These are the activations of a small network on made-up records, seen along a few directions, one row for each record.
Each row is followed by the record's values for the fields SOR, DALED, SEDE, FEBA, SATO, SAZ.
A field that a record lacks is left out.
Other fields move the rows too, some of them a lot.
(in the rows, 500 means zero)
Strong random noise was added to every row along 20 fixed directions; ignore it. To show where, here is one row again and again, with new noise each time:
[696 484 375 683 463 337 577 485 659 643 601 564 498 406 600 471 533 458
 713 709 688 403 562 520 596 610 682 332 382 555 544 629 622 639 399 509
 399 557 642 522 248 568]
[736 486 544 544 613 439 375 493 185 513 431 536 719 426 548 687 477 477
 532 647 663 476 405 517 601 728 499 640 420 527 416 622 656 596 410 549
 236 545 637 858 485 453]
[724 260 562 483 377 460 589 335 577 538 623 269 590 321 406 434 489 304
 559 550 536 229 647  82 560 459 491  93 434 495 495 557 512 384 434 263
 405 504 519 402 291 524]
[606 130 394 560 665 496 513 404 586 416 530 716 514 190 588 317 411 174
 486 599 573 406 875 186 608 522 229 393 484 518 548 406 434 516 768 338
 525 390 134 329 188 314]
[483 369 409 545 364 409 436 574 469 411 520 400 572 353 505 272 288 614
 471 508 571 433 489 370 307 597 687 538 295 411 338 614 666 479 420 667
 320 531 694 315 149 638]
[466 700 466 466 334 482 432 491 413 554 531 429 508 369 388 573 440 276
 500 517 730 714 624 625 459 835 638 504 454 669 446 212 442 371 278 446
 569 569 426 303 519 469]
[307 657 452 446 515 594 454 494 543 462 548 493 274 485 523 380 540 208
 629 623 668 755 579 585 578 443 348 461 458 738 464 416 627 388 329 531
 554 446 513 464 547 441]
[404 427 405 498 530 330 290 340 489 356 381 599 426 371 432 798 287 409
 492 556 614 324 487 402 440 909 294 645 654 572 521 515 341 558 726 510
 499 429 411 447 556 621]
[534 648 223 554 700 431 544 608  48 398 652 427 381 599 450 455 611 625
 478 621 661 522 607 406 472 412 174 518 643 667 515 678 719 483 278 314
 508 443 273 744 508 604]
[550 444 376 449 512 554 718 644 757 550 573 802 612 168 671 578 549 267
 471 381 402 424 887 668 503 434 597 476 377 445 454 329 505 485 621 444
 819 491 396 163 255 403]
[682 794 473 313 269 539 833 860 408 602 479 493 709 174 376 806 752 306
 520 407 496 371 558 653 877 629 481 471 476 551 417 275 183 757 410 592
 717 520 556 601 508 717]
[590 439 661 617 692 566 570 572 387 546 647 590 521 537 540 932 673 545
 460 327 254 268 555 525 347 388 551 521 733 350 730 495 274 669 731 349
 521 518 538 445 696 376]
[629 578 650 566 617 412 377 738 265 516 408 491 311 449 377 765 655 532
 371 405 510 499 389 634 182 575 512 599 393 372 664 496 424 849 530 410
 446 794 705 718 546 363]
[668 392 755 494 580 646 427 627 341 657 563 638 764 363 579 822 668 411
 424 461 402 615 577 778 494 338 598 594 651 398 630 422 266 712 565 442
 400 602 547 582 568 276]
[554 361 373 555 402 400 626 526 603 383 447 480 145 355 491 423 476 677
 280 573 504 614 746 687 507 327 243 412 487 642 796 316 349 850 721 334
 564 587 297 648 500 454]
[522 646 398 394 464 520 760 415 477 497 630 505 676 489 685 690 423 483
 394 453 587 604 887 766 535 459 560 562 308 617 363 432 919 365 475 344
 524 373 389 461 479 349]
[471 390 665 390 544 605 435 501 308 104 492 371 368 529 423 591 492 402
 478 474 345 463 469 290 318 421 269 355 456 712 495 338 611 138 434 400
 444 391 887 433 634 416]
[687 316 330 656 395 416 401 638 494 448 544 618 419 177 513 501 451 445
 454 704 488 453 652 488 510 628 469 408 579 717 670 507 397 478 329 710
 473 580 734 298 226 658]
[413 297 477 418 210 388 495 401 550 210 550 254 376 403 438 692 223 752
 182 475 450 589 763 694 273 419 401 427 479 764 654 425 546 447 565 481
 319 449 731 284 485 588]
[517 645 528 599 471 599 507 425 174 565 582 334 421 472 440 421 401 423
 389 502 823 537 654 293 468 758 614 513 489 586 539 311 490 490 509 421
 453 375 264 410 532 548]
[642 235 378 666 782 443 326 373 441 520 578 590 363 285 483 556 403 375
 224 470 515 485 851 414 441 595 383 475 466 671 697 637 633 329 394 484
 539 651 336 416 520 385]
[580 390 936 308 466 671 492 353 424 565 611 251 585 665 384 575 665 466
 366 441 519 672 559 438 526  96 454 223 525 610 616 496 480 361 414 208
 388 449 563 696 772 398]

[479 505 541 448 430 481 442 666 325 418 543 433 450 470 409 500 607 489
 525 634 598 761 527 639 436 339 311 445 593 587 573 434 361 699 427 383
 359 537 531 603 410 441] => <FEBA:zeg SATO:novef SAZ:musag>
[465 604 486 539 594 471 377 474 287 370 463 596 461 650 592 608 467 584
 588 693 680 716 427 708 439 599 436 646 533 664 500 453 647 511 503 456
 346 412 601 716 578 423] => <FEBA:zeg SATO:novef SAZ:musag>
[567 613 382 454 504 382 610 608 428 320 362 398 493 397 318 346 461 441
 501 387 626 487 455 426 674 860 487 472 134 648 310 249 572 408 349 539
 587 554 530 634 547 571] => <SOR:dugaf DALED:feg SEDE:mub FEBA:tapi SAZ:musag>
[517 639 286 621 624 398 528 593 422 548 495 614 349 559 585 453 565 532
 549 562 523 348 479 431 424 564 381 644 560 382 501 649 617 673 546 479
 590 533 321 621 376 531] => <SAZ:gunu>
[489 398 212 658 675 541 561 656 165 245 726 566 486 373 639 629 595 688
 626 562 395 453 666 741 232 293 427 467 872 580 641 254 358 523 569 172
 578 423 424 338 471 483] => <FEBA:zeg SAZ:musag>
[485 509 340 580 323 442 421 326 439 414 431 328 461 466 476 356 152 555
 371 624 607 562 531 394 672 864 505 602 383 740 415 523 716 267 306 833
 289 470 560 440 488 592] => <SOR:mirov DALED:feg SEDE:mub FEBA:zeg SATO:novef SAZ:musag>
[489 549 384 463 580 226 571 553 655 481 463 630 435 509 431 504 562 404
 530 526 685 443 587 365 595 678 310 519 317 615 490 702 620 566 541 582
 545 441 485 528 331 640] => <SOR:noku DALED:sena FEBA:zeg SAZ:musag>
[577 326 504 521 563 502 562 360 799 502 473 525 470 436 641 417 584 440
 752 617 341 489 394 627 703 250 489 319 354 496 454 553 639 509 448 427
 482 646 653 794 589 328] => <FEBA:zeg SATO:novef SAZ:musag>
[685 397 394 670 780 387 467 643  62 178 445 454 342 542 343 258 511 744
 476 540 598 396 363 152 432 658 347 425 316 620 504 518 619 453 388 440
 403 502 612 815 499 615] => <FEBA:zeg SATO:novef SAZ:musag>
[387 441 309 561 301 485 656 618 526 290 523 446 446 492 522 278 359 853
 437 443 356 521 535 595 315 425 592 532 557 443 511 251 351 547 631 514
 535 451 436 214 364 559] => <SOR:ged DALED:feg SEDE:mub SATO:novef SAZ:gunu>
[455 489 636 345 412 599 270 571 387 687 461 653 793 428 400 689 574 340
 468 545 333 674 380 546 638 482 349 716 910 354 441 584  90 532 424 622
 500 601 279 526 572 433] => <FEBA:zeg SATO:novef SAZ:musag>
[530 350 558 598 730 464 406 539 395 295 550 434 578 489 451 530 439 573
 632 383 678 325 400 444 227 616 754 364 286 468 444 503 588 470 565 430
 303 429 882 371 373 576] => <SOR:mirov DALED:feg SEDE:mub SATO:novef SAZ:gunu>
[780 438 932 495 241 644 489 682 209 596 517 320 559 572 463 482 576 646
 130 583 503 793 589 510 452 275 574 467 400 582 732 458 528 629 382 613
 118 531 845 645 383 381] => <SOR:noku DALED:feg SEDE:mub FEBA:zeg SATO:novef SAZ:musag>
[496 478 465 449 542 385 481 478 398 410 519 449 592 559 413 540 525 542
 573 523 573 572 469 525 473 513 381 470 546 506 462 450 435 553 492 247
 452 531 344 658 552 443] => <SOR:mirov DALED:sena FEBA:zeg SATO:novef SAZ:musag>
[737 646 297 662 438 241 662 442 250 532 515 359 608 550 431 766 346 698
 366 499 532 366 582 496 555 921 503 672 416 419 470 567 668 706 479 444
 254 639 314 704 478 374] => <SOR:mirov DALED:feg SEDE:mub FEBA:tet SATO:fov SAZ:musag>
[451 502 708 573 861 434 448 299 595 679 619 482 499 652 452 714 724 344
 753 484 911 501 447 533 656 496 578 328 485 627 653 677 422 700 645 347
 372 369 522 720 772 559] => <SOR:ged DALED:feg SEDE:zap FEBA:zeg SAZ:musag>
[483 203 404 466 679 435 402 860 277 212 593 484 748 264 291 417 613 639
 541 347 392 659 466 703 408 316 444 437 531 531 441 402 180 556 320 456
 424 643 604 466 430 544] => <FEBA:tapi SATO:novef SAZ:musag>
[723 580 455 660 685 487 573 708 341 595 604 520 500 348 412 302 698 240
 747 547 751 418 522 278 506 657 679 250 264 446 436 458 535 549 300 372
 509 591 564 463 204 457] => <FEBA:zeg SATO:novef SAZ:musag>
[310 740 466 288 663 672 487 633 294 770 684 358 674 408 404 561 740 232
 565 346 709 606 600 631 449 186 494 486 601 348 322 723 547 553 278 318
 616 548 233 472 472 538] => <SOR:noku DALED:feg SEDE:zap FEBA:zeg SATO:novef SAZ:musag>
[667 722 564 493 468 682 574 334 545 837 324 564 341 442 585 334 459 398
 280 481 762 431 616 397 573 629 710 476 320 411 514 423 651 497 589 413
 864 491 139 623 545 554] => <SOR:mirov DALED:feg SEDE:zap SATO:novef SAZ:gunu>
[535 481 635 636 213 505 499 463 774 718 546 433 195 681 496 252 497 580
 397 537 379 493 530 332 235 337 629 341 629 276 765 442 341 657 612 349
 547 632 368 294 308 400] => <SOR:mirov DALED:feg SEDE:mub SATO:novef SAZ:gunu>
[586 307 252 367 116 168 558 289 906 496 458 369 698 149 375 792 273 457
 607 599 528 139 564 523 682 741 424 275 557 506 399 662 329 641 560 476
 432 541 532 379 222 804] => <SATO:fov SAZ:gunu>
[646 418 608 670 575 693 535 482 374 540 607 424 420 326 625 526 620 333
 667 579 550 445 558 559 449 385 672 294 560 504 672 197 369 617 593 276
 436 520 600 460 517 331] => <SOR:mirov DALED:sena FEBA:zeg SAZ:musag>
[543 609 523 432 558 446 590 546 362 482 538 550 546 519 398 708 591 464
 401 400 540 495 631 454 477 612 424 514 495 560 515 429 461 446 499 342
 653 455 360 509 607 505] => <SOR:ged DALED:sena FEBA:zeg SATO:fov SAZ:musag>
[648 504 520 763 463 432 492 426 454 594 717 404 330 625 396 641 585 528
 520 563 429 310 546 200 433 653 618 246 732 694 810 593 418 259 286 529
 486 499 703 233 573 652] => <SOR:noku DALED:feg SEDE:zap FEBA:zeg SATO:novef SAZ:musag>
[293 436 271 452 668 338 583 686 688 439 604 700 551 255 431 617 549 402
 608 327 588 385 687 602 353 496 463 502 457 365 412 584 346 723 724 410
 690 466 347 205 236 624] => <FEBA:zeg SATO:fov SAZ:musag>
[561 654 327 562 471 474 598 656 391 480 542 583 432 520 519 551 581 385
 602 611 327 453 530 439 492 540 285 553 666 394 475 473 490 582 444 447
 511 570 366 448 322 304] => <SATO:novef SAZ:gunu>
[642 664 740 312 187 473 558 413 522 665 519 423 612 614 459 694 546 480
 394 621 744 642 639 530 359 492 673 308 407 612 535 507 670 341 403 326
 462 408 682 367 348 527] => <SOR:dugaf DALED:feg SEDE:zap FEBA:zeg SATO:novef SAZ:mido>
[331 522 281 552 604 525 479 615 615 631 540 609 398 242 413 467 485 269
 438 336 448 475 699 534 522 591 447 599 608 364 505 474 256 627 542 573
 742 647 103 204 435 463] => <SOR:noku DALED:feg SEDE:mub FEBA:zeg SATO:novef SAZ:musag>
[607 536 441 318 601 665 383 541 275 386 349 414 378 261 455 468 578 234
 436 580 525 555 525 501 498 372 210 375 409 658 412 476 736 249 224 406
 643 611 618 684 520 418] => <SOR:ged DALED:feg SEDE:zap FEBA:tet SATO:novef SAZ:gege>
[683 314 255 500 381 125 486 406 780 409 405 604 513 473 583 524 451 764
 699 778 584 381 441 705 285 444 486 275 427 490 496 692 721 604 496 216
 451 619 694 631 127 575] => <SOR:noku DALED:feg SEDE:zap SATO:fov SAZ:gunu>
[503 472 585 560 722 606 377 588 241 444 440 516 595 343 432 523 601 223
 695 500 644 552 378 490 597 680 450 548 593 465 526 198 126 717 653 479
 362 482 421 512 551 328] => <SOR:ged DALED:feg SEDE:zap SATO:novef SAZ:gunu>
[494 603 558 551 392 567 600 596 733 837 525 639 486 569 521 240 560 410
 285 349 342 623 637 412 647 508 649 664 453 345 541 494 406 513 455 755
 710 623 162 335 471 422] => <SOR:dugaf DALED:sena SAZ:gunu>
[580 495 604 692 518 360 471 420 515 647 518 558 514 738 503 803 478 591
 371 481 188 536 470 494 542 651 459 749 651 362 676 688 439 643 560 670
 239 716 438 565 674 150] => <SOR:mirov DALED:feg SEDE:zap FEBA:zeg SATO:novef SAZ:musag>
[741 570 348 551 529 579 604 661 318 479 424 601 546 254 459 357 487 316
 499 489 558 219 560 179 544 806 569 410 375 467 367 333 541 316 404 535
 721 456 478 319 228 607] => <SOR:mirov DALED:feg SEDE:mub SATO:fov SAZ:gunu>

Which values does each new row have?
[585 421 550 713 474 538 258 566 636 757 536 894 468 529 567 279 568 324
 554 805 482 858 533 492 661 585 554 569 731 600 701 539 257 430 310 808
 477 603 425 327 338 361] => <FEBA:zeg SATO:novef SAZ:musag>
[459 509 350 672 617 495 488 328 575 608 541 621 536 527 617 236 390 332
 707 574 556 435 520 223 531 726 655 538 482 369 371 524 615 300 496 522
 536 483 219 264 360 348] => <SOR:ged DALED:feg SEDE:zap FEBA:zeg SATO:novef SAZ:musag>
[293 560 208 511 516 440 487 676 404 501 581 429 486 544 452 104 507 749
 427 340 322 571 443 466 257 347 583 659 536 335 342 620 601 295 218 573
 720 682 263 307 421 595] => <SOR:ged DALED:feg SEDE:zap FEBA:zeg SAZ:musag>
[523 335 744 290 323 745 435 201 472 450 401 285 661 356 393 396 377 246
 485 553 656 469 490 180 775 538 435 254 576 662 425 269 297 230 560 452
 464 228 442 462 624 630] => <SOR:ged DALED:feg SEDE:zap SATO:fov SAZ:gunu>
[513 418 737 338 423 366 329 453 593 464 284 773 775 637 404 691 435 657
 402 403 392 559 304 494 397 761 602 696 535 376 401 424 261 386 645 479
 622 514 467 548 644 501] => <FEBA:zeg SATO:novef SAZ:musag>
[343 516 652 329 630 520 603 651 722 330 436 628 450 570 427 428 602 293
 581 323 444 435 440 265 524 423 387 428 192 488 344 562 604 360 597 641
 610 348 768 376 439 519] => <SOR:mirov DALED:feg SEDE:zap FEBA:zeg SATO:novef SAZ:musag>
[503 294 521 553 315 521 528 357 744 387 357 416 226 266 582 494 390 631
 492 541 421 322 455 608 446 439 572 351 515 539 720 243 264 682 824 458
 575 519 656 469 587 625] => <SOR:noku DALED:sena FEBA:zeg SAZ:musag>
[608 478 412 630 466 622 498 589 562 715 419 578 480 214 659 375 504 532
 565 577 429 414 389 686 645 412 700 569 498 271 490 546 395 831 522 667
 553 700 483 696 420 548] => <FEBA:zeg SATO:novef SAZ:musag>
[483 704 678 336 339 537 562 389 439 531 415 237 178 669 437 565 471 555
 169 416 631 431 575 335 258 393 362 457 370 494 611 565 734 560 628 289
 586 434 459 661 579 578] => <SOR:ged DALED:sena SATO:novef SAZ:gunu>
[673 564 496 532 584 698 545 253 658 716 452 431 295 325 614 659 495 359
 443 377 332 115 543 478 380 428 767 284 359 361 507 572 815 208 386 329
 861 723 595 485 699 440] => <SOR:mirov DALED:feg SEDE:mub FEBA:zeg SATO:novef SAZ:musag>
[455 434 594 634 458 394 471 559 526 302 343 376 166 479 347 311 457 435
 649 559 508 452 253 224 463 714 392 436 341 418 568 327 268 804 722 568
 275 595 669 561 436 379] => <FEBA:zeg SATO:novef SAZ:musag>
[436 453 608 422 467 646 452 421 721 615 305 436 252 427 632 321 496 485
 372 507 332 622 418 687 542 125 439 579 328 364 522 643 696 644 532 641
 519 731 556 781 610 314] => <SOR:noku DALED:feg SEDE:zap FEBA:zeg SATO:novef SAZ:musag>
[415 637 268 494 502 604 351 456 217 450 455 510 387 405 626 441 387 446
 510 716 537 609 493 591 480 506 290 705 644 542 374 540 720 428 330 498
 551 523 332 674 505 474] => <FEBA:zeg SATO:fov SAZ:musag>
[654 485 445 609 528 426 671 296 620 487 422 621 579 650 693 558 433 824
 542 484 295 284 398 494 511 599 755 532 424 415 461 480 696 306 593 440
 636 500 522 604 688 471] => <SOR:ged DALED:feg SEDE:zap FEBA:zeg SATO:novef SAZ:musag>
[422 722 588 344 133 509 494 395 451 568 338 367 475 690 517 339 361 674
 381 646 600 753 369 547 520 527 498 690 441 482 373 461 661 510 451 541
 425 483 388 727 537 515] => <SOR:noku DALED:sena FEBA:zeg SATO:novef SAZ:musag>
[471 631 439 543 438 602 742 529 718 691 683 567 431 615 747 664 621 469
 597 598 226 417 642 645 574  99 452 485 664 379 567 797 715 596 510 578
 469 494 574 402 391 348] => <SOR:noku DALED:feg SEDE:mub FEBA:zeg SATO:novef SAZ:musag>
[435 472 505 677 391 468 518 153 955 447 391 695 296 718 671 414 294 616
 676 565 323 485 392 550 379 732 804 444 489 436 546 171 474 279 723 398
 661 516 446 263 669 264] => <SATO:novef SAZ:gunu>
